These are the activations of a small neural network, seen along a few directions. Each row is one input.
In each table, some parts of the input vary, and every possible input appears once, in random order.
A made-up example of a description, with smaller parts first: one of 8 places around a ring, together with either a single point or one of 9 places along a line or (one of 2 separate values, together with one of 6 places along a line).
Shared parts are said once, and a part with two or three values counts as separate values.
(in the rows, 128 means zero)

Other details of the inputs vary at random and push rows far along two fixed directions, the same in every table; ignore that.

Table:
x1: [105 116 161 163 137 146 114 124 144 145 148]
x2: [128 136  88  77 143 132 116 154 139  89 140]
x3: [102 107 142 166 112 157 135 122 129 145 153]
x4: [132 137  75  84 142 110 132 150 135 134 155]
x5: [135  98 170 151 121 141 153 141 139 124 120]
x6: [137 167 100 124 140 106  85  82  66 130  57]
x7: [141 146  84  74 128 115 137 151 151 107 144]
x8: [144 117 167 137 123 130 151 141 175 138 124]
x9: [124 128  77  88 160 130 113 148 123 117 154]
x10: [133 129  91  74 159 136 135 153 138  95 134]
x11: [ 98 127 134 161 107 126 127 127 171 149 142]
x12: [100 110 134 169 104 155 132 124 138 138 147]
x13: [123 111 150 171 125 151 137 149 125 144 148]
x14: [120 105 167 151 127 140 113 125 153 130 131]
x15: [159 155 117 112 130 105 117  82  29 139  75]
x16: [109 107 152 162 117 153 139 124 123 147 158]
x17: [143 130 162 148 128 139 155 152 174 135 128]
x18: [132 141 150 166 111 128 142 140 180 118 140]
x19: [121 102 161 156 110 144 139 127 128 135 148]
x20: [165 159 189 191 107 124 117 113  70 131  42]
x21: [130 119  86  67 124 104 135 128 143 124 148]
x22: [113 132  80  79 133 106 133 126 130 138 160]
x23: [122 134 158 172 125 145 119 143 164 103 128]
x24: [121 119 160 144 112 120 135 131 164 147 146]
x25: [102 124  74  88 150 130 111 121 125 119 154]
x26: [136 115  97  65 154 129 130 142 141  99 133]
x27: [ 99 122 142 159 114 127 131 127 164 156 149]
x28: [121 132  88  73 133 102 135 129 133 135 161]
x29: [170 158 115 108 142 107 137 114  47 113  50]
x30: [112 116 170 158 136 141 116 125 145 142 147]
x31: [154 152 192 178 129 115  93  86  81 147  54]
x32: [126 129  73  97 123 127 144 142 121  81 150]
x33: [167 144 119 111 121 102 116  82  36 129  57]
Description of these inputs: one of 3 separate values, together with either a single point or one of 4 places along a line or one of 6 places along a line.
Changing only the choice among 3 separate values turns x3 into x27. The same change can be made to x32. Which row results?
> x18
Change only the place on the line of 4 in x29. List by row number the other rows that result.
> x5, x20, x32
List by row number the other rows that have the choice among 3 separate values in common with x30.
> x1, x2, x6, x9, x10, x14, x23, x25, x26, x31
Start at x12 and move only the place on the line of 6, one step at a time. The first step leads to x3. Which rows follow, in order?
> x16, x15, x19, x33

Table:
x34: [139  89 144  88 142 162 129 167 168  91 169]
x35: [116 100 111 107 104 107 144 149 149 171 211]
x36: [176 221 181 167 158  86  83 103  79 148   5]
x37: [149 131 245 198 117 113 130 130 178 143  86]
x38: [112 146  47  66 151  88  64  49  78 148 108]
x39: [122  87 121 105 121 161 156 159 160  90 166]
x40: [122  93 235 233  96 146 142 134 100 179 151]
x41: [ 59 101 105 120 122 159 112 113 135 106 202]
x42: [105 113 113  99 177 138 120 159 200 148 158]
x43: [204 161 200 158 130 120  97  89  45 120   7]
x44: [180 158 185 182 137 121 144  69   5 184  55]
x45: [101 123  54  79 166 107  75  60  34 113 108]
x46: [100 133  74 163 122 156 126 167 153  73 188]
x47: [106 121 103 134 138 163 157 184 149 113 173]
x48: [118 109 106 100 106 123 165 151 195 112 160]
x49: [146 134 237 201 108 116 137 125 173 144  85]
x50: [126 110 108 105 131 124 173 135 160 177 199]
x51: [110 123 121 119 164 169 115 186 166  97 170]
x52: [ 71 127  96 103 107 137 101 100 172 139 200]
x53: [ 80  94  89 108  98 130 132 137 162 171 186]
x54: [153 132 249 191 124 112 124 130 180 141  88]
x55: [120 100 216 218 159 181 107 151 153 158 101]
x56: [ 82  86 216 241  93 162 132 121 107 177 120]
x57: [164 139  61  65 126 113 143 108  56  80  78]
x58: [174 139  79  49 145 114 122 116  61  83  80]
x59: [166 165  73  48 132  74 135 105  95 104  76]
x60: [159 200  48  70 144  88 133 126  87 132  88]
x61: [112  86 100 121 101 161 175 152 155  88 164]
x62: [104 158  70 141 110 128 121 162 191 102 185]
x63: [162 162  52  60 108  80 147 102  91 107  72]
Changing only one part turns x50 into x44. The same change can be made to x63. Which row results?
> x61
What do these inputs look like to the network?
> one of 2 separate values, together with either one of 4 places along a line or one of 5 places along a line or one of 6 places along a line
Change only the choice among 2 separate values in x62. List by row number the other rows that result.
> x46
